A small network was shown many inputs. Here are its activations along a few directions, one row for each input.
In each table, some parts of the input vary, and every possible input appears once, in random order.
A made-up example of a description, with smaller parts first: one of 8 places around a ring, together with either a single point or (one of 2 separate values, together with one of 4 places along a line) or one of 9 places along a line.
Shared parts are said once, and a part with two or three values counts as separate values.
In the rows, 128 means zero.

Other details of the inputs vary at random and push rows far along two fixed directions, the same in every table; ignore that.

Table:
R1: [132 120 136 139 117 136 124 139 131 132 139 122]
R2: [119  97  54  71 156 193 127  66 181 113  93 143]
R3: [137 119 128 117 108 111 128 129 115 115 142 140]
R4: [ 28 190 158 131 239 127  45 189  99  74  90 219]
R5: [136 127 136 137 134 127 145 131 128 131 131 121]
R6: [133 131 129 128 119 133 127 141 123 136 131 116]
R7: [129 130 134 140 131 129 144 132 127 131 132 117]
R8: [134 135 130 121 111 104 132 116 118 118 141 137]
R9: [131 127 131 144 127 126 128 132 136 129 126 125]
R10: [129 132 130 143 130 126 140 131 129 133 130 116]
R11: [132 132 132 126 126 129 130 136 120 129 125 110]
R12: [134 130 140 129 130 124 137 125 120 138 118 119]
R13: [134 132 126 128 121 125 122 138 128 138 127 114]
R14: [125 133 136 135 133 119 139 122 126 138 124 112]
R15: [136 129 138 135 131 123 146 131 131 133 128 123]
R16: [139 125 139 140 123 127 136 135 134 130 127 130]
R17: [138 117 127 120 111 114 128 129 111 114 146 137]
R18: [132 134 128 129 126 126 127 135 121 132 124 107]
R19: [135 132 133 118 113 109 135 116 117 118 143 139]
R20: [130 123 132 142 118 134 120 138 133 134 137 122]
R21: [132 132 137 131 129 119 134 125 122 138 115 117]
R22: [131 125 132 133 118 134 125 140 128 139 138 123]
R23: [138 119 139 137 121 134 125 139 131 131 137 127]
R24: [ 27 189 155 134 238 128  43 186  99  76  94 211]
R25: [133 124 135 144 121 133 135 135 130 128 131 123]
R26: [130 132 130 123 112 113 134 116 112 116 148 132]
R27: [132 127 131 147 122 130 131 135 131 131 130 121]
R28: [110  95  51  85 156 193 125  63 200 109  90 164]
R29: [136 130 131 121 115 112 134 116 112 117 146 137]
R30: [133 127 129 133 120 126 120 137 133 142 134 122]
R31: [139 129 131 126 124 132 127 141 123 136 129 121]
R32: [128 133 132 136 129 126 133 124 117 138 120 110]
R33: [123 131 138 134 131 128 143 125 122 136 128 115]
R34: [128 132 139 132 131 118 142 123 128 138 121 118]
R35: [133 121 121 123 109 107 123 127 116 116 144 132]
R36: [138 121 140 135 118 131 126 138 135 134 134 129]
R37: [137 125 136 128 120 128 126 139 132 141 133 129]
R38: [131 122 119 125 107 112 124 128 112 116 146 132]
R39: [131 119 124 121 107 116 127 129 111 113 147 133]
R40: [134 122 133 140 119 128 119 136 137 135 135 121]
R41: [129 136 125 127 111 110 130 116 113 119 146 131]
R42: [131 131 132 141 133 120 138 129 132 133 128 116]
R43: [131 128 127 136 118 131 121 139 129 142 137 121]
R44: [136 132 130 126 121 124 124 139 129 137 124 122]
R45: [135 122 125 120 107 106 125 129 117 115 141 138]
R46: [138 131 137 122 127 124 131 136 123 131 121 116]
R47: [131 136 127 124 113 104 129 115 117 119 144 131]
R48: [130 130 142 130 131 122 146 124 126 139 124 120]
R49: [138 124 134 131 123 132 125 140 128 139 136 128]
R50: [137 122 135 140 129 133 134 134 132 127 128 130]
R51: [135 129 138 131 132 127 137 126 116 136 121 117]
R52: [136 127 133 131 118 125 123 138 134 142 131 127]
R53: [119  97  52  70 147 194 125  69 189 121  95 151]
R54: [135 124 138 137 118 126 121 138 137 133 132 128]
R55: [134 131 136 138 130 119 142 130 133 133 126 121]
R56: [130 129 140 132 134 126 145 124 122 137 127 118]
R57: [128 131 136 133 129 129 136 126 116 135 122 113]
R58: [131 133 124 131 120 130 123 140 124 137 129 115]
R59: [130 133 133 133 131 120 131 123 121 138 118 110]
R60: [101 101  52  84 159 191 136  53 185 120  94 142]
Description of these inputs: one of 6 places around a ring, together with either one of 2 separate values or one of 8 places around a ring.
Q: Changing only the place on the ring of 6 turns R60 into R33. The same change can be made to R18. Which row results?
A: R11
Q: Changing only the place on the ring of 6 turns R3 into R39. The same change can be made to R36. Which row results?
A: R1
Q: Change only the place on the ring of 8 in R2. List by row number the other rows that result.
A: R5, R23, R31, R49, R50, R51, R56
Q: Which other rows agree with R8 in the place on the ring of 6? List them by row number.
A: R4, R21, R28, R34, R44, R45, R52, R54, R55
Q: Change only the choice among 2 separate values in R47. List by row number the other rows that result.
A: R35
Q: Change only the choice among 2 separate values in R3. List by row number the other rows that result.
A: R19

Table:
R61: [154 117 138 106 112 104 152 104 103 111 129 135]
R62: [138 135 127 140 129 123 140 122 135 142 110  89]
R63: [138 129 114 118  98 111 117 117 118 131 148 116]
R64: [138 131 130 136 131 133 144 126 127 137 113  86]
R65: [142 137 115 107  95 105 130 119 116 128 140 124]
R66: [ 50 110  26  26 216 202  89  49 178  60  83 227]
R67: [ 41 195 211 186 197  87  42 240  48  78 149 212]
R68: [143 124 124 137 127 126 131 139 140 151 109  93]
R69: [156 109 129 144 106 131 144 135 140 117 153 141]
R70: [148 116 132 135 123 152 134 154 137 157 112 101]
R71: [132 136 140 141 135 134 161 111 125 139 115  92]
R72: [139 111 129 141  98 119 134 127 145 125 153 133]
R73: [156 115 130 145 105 119 138 129 151 122 150 142]
R74: [152 121 147 137 122 152 123 149 160 171 119 110]
R75: [ 41 109  18  61 196 213  64  56 195  75  87 224]
R76: [152 116 149 133 123 164 128 155 152 166 122 107]
R77: [144 132 115 104  99 116 133 122 104 122 145 121]
R78: [135 115 116 129  94 129 124 127 114 126 151 119]
R79: [125 136 139 147 142 118 173  98 129 155 120 104]
R80: [139 105 129 139  99 131 139 133 134 120 156 131]
R81: [148 121 130 139 122 140 128 148 146 162 109 104]
R82: [138 115 122 138  98 118 122 123 135 130 152 126]
R83: [143 119 127 132 129 137 136 144 132 145 112  89]
R84: [126 132 141 144 144 129 177 103 121 149 122 101]
R85: [ 43 208 203 166 198  78  37 233  31  80 147 200]
R86: [151 123 138 108 108  93 147 101 117 118 126 137]
R87: [142 127 126 101 106  95 140 113 119 123 140 126]
R88: [131 141 138 144 133 124 157 106 133 144 113  95]
Q: What is each input in this table made of?
A: one of 2 separate values, together with either one of 6 places along a line or one of 8 places along a line
Q: Changing only the choice among 2 separate values turns R69 into R73. The same change can be made to R61. Which row results?
A: R86

Table:
R89: [135 131 139 140 107 103 133 125 109 119 153 122]
R90: [130 128 139 131 108 103 131 129 104 126 145 121]
R91: [135 138 137 145 102 105 139 127 111 116 154 124]
R92: [145 138 140 119 113  99 138 133 104 127 137 122]
R93: [136 129 142 151 125 123 141 145 119 137 133 106]
R94: [136 134 146 135 123 130 136 146 109 145 127  97]
R95: [ 35 172 145 131 212 122  57 159  95  71 119 218]
R96: [136 130 137 130 106 100 135 130 101 128 139 120]
R97: [129 103  77 105 140 165 134  83 177 126  99 126]
R98: [135  93  70  90 115 174 104 100 167 117 126 156]
R99: [126 104  75 101 144 180 139  86 165 130 106 120]
R100: [128 103  87 100 134 168 139  77 178 133 117 147]
R101: [134 140 144 135 117 122 126 143 118 153 130 102]
R102: [147 127 158 142 122 115 142 136 126 137 128 125]
R103: [139 134 139 124 110 100 136 133 102 128 137 120]
R104: [148 117 137 132  95 119 113 163 125 126 154 128]
R105: [124  98  83 106 141 176 147  85 172 123 111 132]
R106: [140 138 148 133 121 121 128 144 117 146 117  99]
R107: [143 129 152 147 120 113 140 141 128 136 126 114]
R108: [132 109  75  72 136 152 138  74 159 112 112 143]
R109: [135 132 146 149 116 114 137 141 131 144 138 118]
R110: [142 135 145 143 123 116 131 144 121 142 120 102]
R111: [ 33 177 141 144 226 138  56 172 120  90 102 211]
R112: [134 137 140 145 120 118 128 143 123 149 132 105]
R113: [143 125 157 146 122 124 151 139 117 137 139 122]
Q: What is each input in this table made of?
A: either one of 2 separate values or one of 8 places along a line or (one of 3 separate values, together with one of 5 places along a line)
Q: Start at R91 and move only the place on the line of 8, one step at a time. The first step leads to R89. Which rows follow, in order?
A: R95, R90, R96, R103, R92, R108
Q: Start at R113 and move only the place on the line of 5, one step at a time. The first step leads to R105. Which rows follow, in order?
A: R93, R99, R94

Table:
R114: [124 116 106 119 130 142 136 103 142 120 126 134]
R115: [118 143 145 138 132 111 114 153 102 121 134 130]
R116: [116 142 146 142 132 116 108 159 109 129 135 131]
R117: [124 121 115 125 147 152 142 106 152 137 108 119]
R118: [132 118 107 104 128 137 133 106 141 121 124 139]
R119: [125 123 100 106 127 138 127 106 137 123 124 127]
R120: [124 120 107 115 131 134 138  95 140 120 123 134]
R121: [115 143 152 149 135 115 121 148 111 122 138 137]
R122: [115 142 152 156 137 117 119 155 118 125 135 136]
R123: [122 140 154 145 137 117 110 163 118 124 132 144]
R124: [122 141 154 138 134 114 113 156 110 121 135 145]
R125: [132 112 109 113 126 147 126 115 149 128 124 138]
R126: [118 145 147 140 130 115 110 154 105 126 136 131]
R127: [124 122 102 105 128 135 127 102 135 123 120 127]
R128: [120 150 155 145 145 120 121 158 110 141 116 114]
R129: [123 115 107 124 129 147 133 108 149 128 127 133]
R130: [127 117 102 118 127 149 120 117 149 129 122 126]
R131: [116 146 149 144 137 107 126 143 107 120 137 137]
R132: [224 103 160 149  43  97 199 129 123 191 148  28]
R133: [133 113 108 108 126 142 130 110 142 120 124 138]
R134: [132 118 110 104 127 134 133 102 139 120 120 139]
Q: What is each input in this table made of?
A: one of 3 separate values, together with either a single point or one of 6 places along a line
Q: Changing only the choice among 3 separate values turns R115 into R133. The same change can be made to R126. Which row results?
A: R124
Q: Which other rows agree with R122 in the choice among 3 separate values? List them by row number.
A: R114, R117, R120, R121, R129, R131

Table:
R135: [153 155 200 175 104  80 123 203  81 167 144  84]
R136: [155 157 207 175 109  69 145 182  75 143 149 104]
R137: [122 129 129 122 148 143 126 123 140 121 112 143]
R138: [121 121 120 109 133 128 122 117 124 110 127 160]
R139: [217  64  84 118  39 152 202  69 174 181 138  28]
R140: [121 128 129 125 146 145 119 129 148 126 111 140]
R141: [112 127 120 130 150 149 127 126 134 121 116 132]
R142: [112 122 115 135 147 150 112 136 143 133 113 129]
R143: [102 136 114 129 147 126 133 108 131 116 121 134]
R144: [116 131 123 117 148 150 115 133 138 135 109 129]
R145: [116 124 116 106 132 127 118 114 118 110 128 152]
R146: [112 136 122 123 146 122 131 106 136 118 116 145]
R147: [155 152 207 184 105  74 125 201  89 157 146  97]
R148: [104 119 122 154 135 155 115 127 152 122 148 158]
R149: [123 119 123 112 133 130 123 123 133 109 129 162]
R150: [108 132 105 111 127 126 106 112 118 104 137 138]
R151: [219  77  83 102  31 124 217  44 163 183 143  26]
R152: [118 134 124 123 149 128 131 110 135 118 115 146]
R153: [124 120 115 116 130 138 110 137 142 113 137 156]
R154: [108 134 115 129 150 133 132 112 129 116 121 134]
R155: [125 118 120 114 134 133 117 131 141 111 134 160]
R156: [112 138 119 115 151 133 129 114 127 126 116 135]
R157: [116 133 124 115 150 148 123 127 132 130 111 132]
R158: [156 154 197 178  83  68 115 211  73 142 170 105]
R159: [111 129 109 108 130 125 111 112 116 107 132 144]
R160: [119 130 103 118 123 142  96 137 135 121 129 144]
R161: [115 135 122 114 152 142 129 120 128 127 114 135]
R162: [112 130 118 129 152 143 132 119 130 117 119 134]
Q: What is each input in this table made of?
A: either a single point or one of 9 places along a line or (one of 3 separate values, together with one of 6 places along a line)
Q: Change only the choice among 3 separate values in R156. List by row number the other rows that result.
A: R152, R154
Q: Start at R150 and move only the place on the line of 9, one step at a time. The first step leads to R159. Which rows follow, in order?
A: R145, R138, R149, R155, R153, R158, R160
